These are the activations of a small neural network, seen along a few directions. Each row is one input.
In each table, some parts of the input vary, and every possible input appears once, in random order.
A made-up example of a description, with smaller parts first: one of 4 places along a line, together with either a single point or one of 9 places along a line or (one of 2 separate values, together with one of 5 places around a ring).
Shared parts are said once, and a part with two or three values counts as separate values.

Other details of the inputs shift rows strongly along two fixed directions, in all tables alike. That doesn't count.

Table:
R1: [-2.16 -1.39 -1.60 -1.61 -4.44 -0.12 -4.27 -1.79  1.08  3.50  0.52  4.05]
R2: [-0.80 -1.22 -2.99  4.26  4.94 -1.05  2.33 -0.91 -3.14  1.84 -0.31 -3.26]
R3: [ 1.19 -2.79  2.44  0.52 -3.11 -1.69  4.69  2.98 -2.13 -5.84  0.27 -1.10]
R4: [ 0.50 -5.00 -0.59  1.25 -1.57 -4.52  4.11  1.75 -4.12 -4.41 -1.90  1.66]
R5: [ 0.39  1.78  2.01 -2.82 -3.37  1.16 -4.98  0.35  2.75  2.13 -0.26  3.44]
R6: [ 0.31  0.55  2.12 -2.09 -3.51  2.26 -5.22  1.30  2.97  2.44 -0.18  2.64]
R7: [-0.82  5.95 -1.50  2.42  5.54  2.05  0.86 -3.28  0.87  4.10  2.88 -5.35]
R8: [-1.50  0.28 -0.37 -4.68 -3.95  3.30 -3.56 -0.94  4.14 -0.16  1.37  1.28]
R9: [-1.45 -1.56 -1.53 -1.50 -4.79 -0.02 -3.76 -1.95  1.41  4.16  0.18  3.85]
R10: [-0.44 -1.95 -3.51  1.56  6.81 -0.46  2.50 -2.51 -2.65 -0.48 -0.97 -2.68]
R11: [ 1.04 -2.62  2.32  0.38 -2.98 -2.14  5.28  2.94 -1.59 -6.29 -0.14 -0.44]
R12: [ 2.97 -2.82  3.66  0.44 -0.79 -2.52  4.02  4.20 -2.26 -5.76 -3.13  1.11]
R13: [-1.44  1.60  0.48 -2.55 -5.14  1.34 -3.49 -0.27  3.57  0.94  2.85  1.85]
R14: [-1.04 -1.09 -2.79  3.79  5.14 -1.46  3.12 -0.82 -2.91  1.45 -0.60 -2.41]
R15: [ 0.73  4.38 -1.65  0.78  9.68  3.75 -0.93 -2.07  0.77  2.20 -0.38 -3.78]
R16: [-1.52  6.12 -1.77  2.48  5.91  1.78  0.23 -3.11  0.71  3.47  3.14 -5.28]
R17: [ 0.38  1.65  1.65 -2.79 -3.12  1.25 -5.08  1.00  3.03  1.94  0.12  3.52]
R18: [ 3.65 -1.86  3.62  0.16 -1.24 -2.90  4.15  3.11 -2.48 -5.24 -3.45  0.93]
Each input here is: one of 3 separate values, together with either a single point or one of 5 places along a line.
Q: Change only the place on the line of 5 in R3. List by row number the other rows that result.
A: R7, R11, R13, R16
Q: A walk changes only the place on the line of 5. It starts at R2 and steps to R14. List the rest of the walk in order.
A: R4, R1, R9

Table:
R19: [ 0.38  1.50 -0.41  2.21  4.49 -0.21  2.80 -0.16 -1.46 -0.75  0.08 -3.33]
R20: [-1.43 -8.03 -2.94  0.15 -4.19 -4.13  1.69 -0.39 -3.65 -1.71 -1.98  3.93]
R21: [ 0.78  1.69 -0.27  2.17  4.46 -0.37  2.92 -0.29 -1.47 -0.60 -0.17 -3.27]
R22: [ 0.75  1.48 -0.31  2.16  4.75 -0.11  2.67  0.03 -1.47 -0.71 -0.29 -3.18]
R23: [ 0.70 -1.27  1.60 -1.51 -3.02 -0.12 -0.42  1.30  0.53 -1.76 -0.51  1.81]
R24: [ 0.64 -0.87  1.46 -1.48 -3.09 -0.24 -0.37  1.09  0.54 -1.57 -0.48  1.72]
R25: [ 0.60  1.47 -0.40  2.17  4.59 -0.21  2.81 -0.10 -1.39 -0.63 -0.14 -3.26]
R26: [ 0.57 -1.16  1.41 -1.41 -3.05 -0.01 -0.43  1.25  0.55 -1.55 -0.41  1.58]
R27: [ 0.16 -1.02  1.11 -1.32 -3.32 -0.25 -0.27  1.01  0.57 -1.58  0.24  1.40]
R28: [ 0.84 -0.71  1.62 -1.59 -2.76 -0.39 -0.66  1.23  0.51 -1.56 -0.75  2.00]
R29: [ 0.64 -0.79  1.43 -1.50 -2.44 -0.16 -0.85  1.32  0.62 -1.41 -0.70  1.90]
R30: [ 0.54  1.75 -0.29  2.23  4.38 -0.37  2.87 -0.38 -1.53 -0.67  0.05 -3.35]
R31: [ 0.04 -0.77  0.96 -1.32 -2.99 -0.19 -0.39  0.92  0.69 -1.40  0.26  1.43]
R32: [-1.82  3.43 -0.43 -2.86 -2.07  4.10 -7.86 -2.00  5.14  6.54  2.07  2.22]
R33: [ 0.57 -1.05  1.46 -1.53 -2.75 -0.09 -0.54  1.23  0.66 -1.61 -0.49  1.87]
R34: [ 0.68  1.38 -0.34  2.24  4.48 -0.15  2.84 -0.13 -1.46 -0.58 -0.10 -3.41]
R35: [-1.75  3.45 -0.35 -2.93 -2.36  3.90 -7.35 -2.24  5.08  6.23  2.18  2.30]
R36: [-2.09  5.85 -2.34  0.97  5.11  4.07 -4.19 -3.55  3.01  7.32  2.86 -3.16]
R37: [-1.28 -8.17 -2.48  0.91 -4.54 -4.60  1.86  0.27 -3.99 -1.31 -2.08  4.15]
R38: [ 0.48  1.86 -0.49  2.23  4.30 -0.47  2.87 -0.40 -1.48 -0.69  0.37 -3.37]
Q: What do these inputs look like to the network?
A: either one of 2 separate values or (one of 3 separate values, together with one of 6 places along a line)
Q: Change only the choice among 3 separate values in R23. List by row number the other rows that result.
A: R33, R35

Table:
R39: [ 0.96 -1.23  2.88 -3.52 -5.92  0.36 -2.35  1.93  2.13 -2.06 -0.57  3.75]
R40: [-0.73  1.00 -0.97  0.80  1.36  0.32 -0.27 -0.93  0.10  1.56  0.87 -0.98]
R41: [ 0.40  3.25  0.29  0.32  3.42  1.70 -0.69 -0.60  1.14  1.41  0.53 -1.91]
R42: [-0.72  0.94 -1.14  0.57  1.46  0.60 -0.29 -1.21  0.14  1.40  0.77 -1.14]
R43: [-0.68  1.09 -0.97  0.68  1.26  0.35 -0.18 -1.20  0.11  1.59  0.68 -1.03]
R44: [-0.69  1.06 -1.37  0.49  2.27  0.86 -1.11 -1.36  0.31  2.31  0.26 -0.74]
R45: [ 1.00 -1.12  2.86 -3.35 -6.06  0.28 -2.25  2.10  2.09 -2.03 -0.60  3.77]
R46: [ 2.79 -0.77  2.18  1.89  2.76 -2.53  6.88  2.66 -3.49 -6.80 -1.65 -3.10]
R47: [-0.91  0.90 -1.12  0.62  1.41  0.51 -0.37 -0.98  0.23  1.43  0.90 -1.10]
R48: [-0.58  1.31 -1.20  0.67  2.11  0.64 -1.07 -1.41  0.24  2.56  0.21 -0.67]
R49: [ 0.24 -0.13 -0.68  0.97  1.96 -0.49  0.90 -0.41 -1.11  0.13 -0.51 -0.72]
R50: [-0.64  1.05 -1.10  0.62  1.41  0.54 -0.35 -1.27  0.16  1.64  0.82 -1.03]
R51: [ 0.22 -0.20 -0.64  1.09  1.97 -0.36  0.84 -0.23 -1.04  0.33 -0.48 -0.83]
R52: [-0.83 -1.59  0.69 -3.06 -6.21  0.44 -4.26  0.26  2.30  1.36  0.06  4.61]
R53: [ 0.13 -0.19 -0.76  0.89  1.99 -0.35  0.86 -0.37 -1.05  0.01 -0.55 -0.80]
R54: [ 0.11 -0.27 -0.72  1.00  1.99 -0.23  0.81 -0.18 -0.97  0.20 -0.52 -0.88]
R55: [-0.07 -3.03  1.27 -2.73 -6.38 -0.75 -2.24  1.32  0.98 -1.06 -0.70  4.60]
R56: [-1.05 -1.58  0.66 -3.09 -6.64  0.77 -3.86  0.14  2.59  1.20  0.71  4.12]
R57: [ 1.69 -6.45  2.77 -1.64 -7.28 -4.00  3.94  3.93 -2.60 -8.08 -2.25  3.60]
R58: [-0.74  0.96 -1.11  0.63  1.44  0.49 -0.17 -1.18  0.18  1.42  0.77 -0.97]
R59: [-0.74 -1.86  0.69 -3.12 -6.15  0.67 -4.21  0.30  2.36  1.40 -0.02  4.60]
R60: [-0.68  0.78 -1.06  0.71  1.44  0.65 -0.23 -0.97  0.15  1.45  0.74 -1.20]
R61: [ 0.10  3.86  0.13  0.36  2.77  1.87 -0.72 -0.64  1.46  1.61  1.21 -2.34]
R62: [ 2.64 -0.62  2.13  1.78  2.78 -2.36  6.84  2.56 -3.35 -6.70 -1.53 -3.02]
R63: [-0.61  1.01 -1.27  0.74  2.26  0.84 -0.99 -1.13  0.31  2.46  0.28 -0.68]
R64: [-1.19 -1.65  0.51 -3.33 -6.57  0.78 -3.79 -0.05  2.56  0.75  0.70  4.02]
R65: [-1.05 -1.47  0.70 -3.05 -6.73  0.68 -3.78  0.11  2.56  1.21  0.64  4.05]
R66: [ 2.04 -3.64  1.21  2.36  0.71 -4.36  7.49  2.68 -4.92 -7.08 -2.21 -1.52]
R67: [-0.68  1.12 -1.31  0.67  2.24  0.78 -1.23 -1.12  0.24  2.35  0.38 -0.74]
R68: [-0.81  0.78 -1.11  0.64  1.45  0.68 -0.28 -1.02  0.28  1.53  0.79 -1.20]
R69: [-1.20 -1.49  0.55 -3.09 -6.58  0.65 -3.84  0.19  2.57  0.91  0.84  4.20]
R70: [-0.76  1.07 -1.33  0.64  2.27  0.76 -1.17 -1.12  0.29  2.33  0.38 -0.75]
R71: [ 0.10 -0.14 -0.74  0.96  2.00 -0.44  0.95 -0.38 -0.99  0.07 -0.51 -0.64]
R72: [-0.69  0.99 -1.03  0.75  1.34  0.40 -0.38 -0.99  0.11  1.58  0.92 -1.00]
R73: [ 1.81 -6.37  2.85 -1.69 -7.32 -4.07  4.06  3.70 -2.59 -7.90 -2.38  3.75]
R74: [-0.72  0.84 -1.06  0.77  1.46  0.57 -0.13 -0.97  0.21  1.54  0.77 -1.05]
R75: [-0.57  1.18 -1.13  0.80  2.11  0.72 -1.03 -1.19  0.26  2.67  0.21 -0.77]
R76: [-0.69  0.94 -1.31  0.62  2.27  0.94 -1.09 -1.15  0.35  2.43  0.26 -0.83]
R77: [ 2.68 -0.75  2.37  2.25  2.76 -2.44  7.05  2.83 -3.69 -6.73 -1.58 -3.25]
R78: [ 2.68 -0.42  2.18  2.20  2.80 -2.39  6.82  2.74 -3.47 -6.49 -1.54 -3.27]
R79: [-0.60  0.88 -1.01  0.75  1.37  0.58 -0.28 -1.03  0.17  1.69  0.79 -1.08]
R80: [-0.68  1.13 -1.28  0.76  2.26  0.64 -1.04 -1.09  0.24  2.33  0.39 -0.61]
R81: [-0.57  1.19 -1.24  0.75  2.21  0.66 -1.20 -1.17  0.19  2.49  0.42 -0.67]
R82: [-0.56  1.22 -1.24  0.65  2.23  0.70 -1.10 -1.38  0.25  2.54  0.28 -0.63]
R83: [ 0.37  3.12  0.54  0.66  3.20  1.72 -0.75 -0.39  0.95  1.54  0.56 -1.98]
R84: [ 0.46  3.28  0.45  0.61  3.14  1.63 -0.75 -0.35  1.04  1.51  0.49 -1.96]
Q: The inputs of R49 and R50 match in every part but one. If R76 is changed in the same way as R49 into R50, which row does it become?
A: R68
Q: The inputs of R40 and R55 match in every part but one. If R73 is changed in the same way as R40 into R55, which row does it become?
A: R82
Q: What do these inputs look like to the network?
A: one of 2 separate values, together with either one of 5 places along a line or (one of 3 separate values, together with one of 6 places along a line)
Q: Change only the place on the line of 6 in R40. List by row number the other rows that result.
A: R47, R57, R66, R69, R72
Q: Change only the choice among 2 separate values in R77. List by row number the other rows that result.
A: R83
Q: Change only the place on the line of 5 in R45. List by row number the other rows that result.
A: R39, R41, R83, R84
